Each row below holds a small network's activations on one input, seen along a few directions.
Each table varies a few parts of the input and shows all the possible inputs, shuffled.
A made-up example of a description, with smaller parts first: one of 2 separate values, together with either a single point or one of 9 places along a line or (one of 4 places along a line, together with one of 5 places around a ring).
Shared parts are said once, and a part with two or three values counts as separate values.

Other details of the inputs shift rows strongly along two fixed directions, in all tables alike. That doesn't count.

Table:
row 1: [ -9  37 -34  10 -22  -8  47 -37 -30 -24 -14  31  37]
row 2: [-24  14 -18   6 -18  13   2 -25  -2   9   1  -1  10]
row 3: [  0 -27  23  -2  11  14 -27  12  19  17  19 -11 -32]
row 4: [ 16 -27   6   0  16  -3 -26   7  21  28  29 -16 -36]
row 5: [ 50 -18  19   9 -15  25  -2 -31   2  34 -22   0 -27]
row 6: [ 43 -20  29   6 -13  28  -7 -25   2  34 -15  -4 -27]
row 7: [-64  25 -45  -5   3 -21   0  14   8 -27  31  -8  24]
row 8: [ -7  12 -26  13  -5  -3  17 -30 -13   3  20  14  -2]
row 9: [ 41 -17  18   7 -11  22   0 -26   3  27 -20   0 -22]
row 10: [  9   2  15  -2  -4   5   4   3  -6  -5 -18   2   4]
row 11: [ 13 -13  -4  20 -24  29   9 -60  -5  35   8  19 -25]
row 12: [-72  14 -23   0  10 -11   5  14  -5 -32  33  20  20]
row 13: [  9 -24   6   3  17  -6 -25  11  17  20  25 -14 -30]
row 14: [  2 -28  17  -1  11  10 -25  10  24  19  20 -10 -36]
row 15: [  0 -31  19  -3  14  12 -29  13  18  17  16 -12 -36]
row 16: [-29  12 -15  -8  21 -37  -2  45   4 -31  17  -5  20]
row 17: [  1 -29  24  -2  11  14 -28  11  19  17  18 -11 -33]
row 18: [ 40   8  14   3 -22  16  22 -24 -22   1 -50   9  14]
row 19: [ 23  34 -13  -2 -10 -23  31  -4 -29 -28 -42  12  43]
row 20: [-20  41 -26   2 -25   4  25 -24 -27 -14 -25   8  47]
row 21: [ 10  34   3  -6 -13  -6  29   7 -34 -35 -47  13  51]
row 22: [ 49  13   5   5 -20   4  27 -31 -17   6 -45   8  14]
row 23: [ 57 -18  13   8  -9  12  -2 -34   0  37 -14  -6 -24]
row 24: [-39  13  -6 -11  18 -22  -2  46   7 -42   8   3  21]
row 25: [  9  32   0  -8 -13  -9  34   8 -35 -38 -53  13  52]
row 26: [-26  -1   8 -12  17 -11 -11  40   1 -25   8  -4  11]
row 27: [-33 -19  -4   8   8  18 -16 -15   8  22  45   5 -22]
row 28: [ 52  13   5   5 -22   3  29 -33 -18   8 -46   7  13]
row 29: [-28  15 -16 -11  23 -38  -2  47   3 -35  17  -3  22]
row 30: [-22   2  -6  -9  20 -21  -5  33  10 -23  12  -4   8]
row 31: [-67  23 -36  -4  -1 -12  -3  13   9 -25  26  -1  22]
row 32: [-35  10 -11 -11  21 -33   2  44   8 -35  14  -2  18]
row 33: [-40  12  -5 -13  18 -24  -1  46   7 -40   8   3  16]
row 34: [  1 -28  24  -4  14  12 -24  15  15  20  22 -14 -25]
row 35: [  4 -34  22  -3  14  13 -30  15  14  23  18 -15 -34]
row 36: [  1 -27  23  -3  13  12 -23  16  15  20  21 -14 -25]
row 37: [ 57  13   4   7 -24   5  30 -37 -19  11 -49   9  12]
row 38: [  1 -27  16   0  11  10 -25  10  24  18  22  -9 -36]
row 39: [-20  -5 -28   6   2   3 -19 -14  18  26  43 -21 -24]
row 40: [ 50  14   4   5 -21   5  25 -30 -17   6 -44   9  14]
Each input here is: one of 5 places along a line, together with either one of 2 separate values or one of 6 places along a line.
- Changing only the place on the line of 5 turns row 38 into row 3. The same change can be made to row 24. Which row results? => row 17
- Changing only the place on the line of 5 turns row 1 into row 12. The same change can be made to row 32. Which row results? => row 10
- Which other rows does row 29 become when the place on the line of 6 takes its other values? List them by row number. => row 4, row 13, row 16, row 19, row 23
- Which other rows does row 27 become when the choice among 2 separate values takes its other values? List them by row number. => row 20
- Which other rows does row 8 become when the choice among 2 separate values takes its other values? List them by row number. => row 39
- Start at row 35 and move only the place on the line of 6, one step at a time. The first step leads to row 25. Which rows follow, in order? => row 26, row 21, row 34, row 36

Table:
row 41: [-68 -20  -7  -4  30  -6 -24  33  33 -17  61   6 -31]
row 42: [-10  21 -13 -12  14 -41  17  39  -2 -54 -19  14  25]
row 43: [ 90 -28  42   9 -22  29  10 -46  -6  43 -50   5 -28]
row 44: [  0  55 -33  -8   4 -56  41  31 -28 -66 -32  18  64]
row 45: [-27 -44  29   4  11  33 -31  -1  30  28  44   0 -51]
row 46: [ -9  42 -34  -3 -11 -24  26  -2 -19 -18 -14  -8  50]
row 47: [  5  -5 -12  12  -5   9   1 -32  -1  20  17  10 -18]
row 48: [-42 -34  26  -1  16  30 -37  19   6  18  43  -3 -28]
row 49: [-45  58 -19 -15 -14 -21  35  30 -17 -73 -48  13  79]
row 50: [ 67  13 -12  16 -44  20  19 -71 -15  35 -47  -3  -3]
row 51: [ 87  -6  38   7 -25  34  13 -38 -35  31 -65   3   2]
row 52: [  0 -10  -3   0  -5   8 -11  -6  29  12   6 -11 -24]
row 53: [-35 -11  15  -9   9  16 -35  29  13   4  16 -23  -6]
row 54: [-55 -27 -17   1  33 -13 -30  20  18  16  81 -10 -25]
row 55: [ 42  -5  -2   3   8 -18   5  -5  -5  21   7 -12  -6]
- What do these inputs look like to the network? => one of 3 separate values, together with one of 5 places along a line
- Changing only the place on the line of 5 turns row 53 into row 52. The same change can be made to row 48. Which row results? => row 41
- Start at row 55 and move only the place on the line of 5, one step at a time. The first step leads to row 44. Which rows follow, in order? => row 42, row 43, row 51
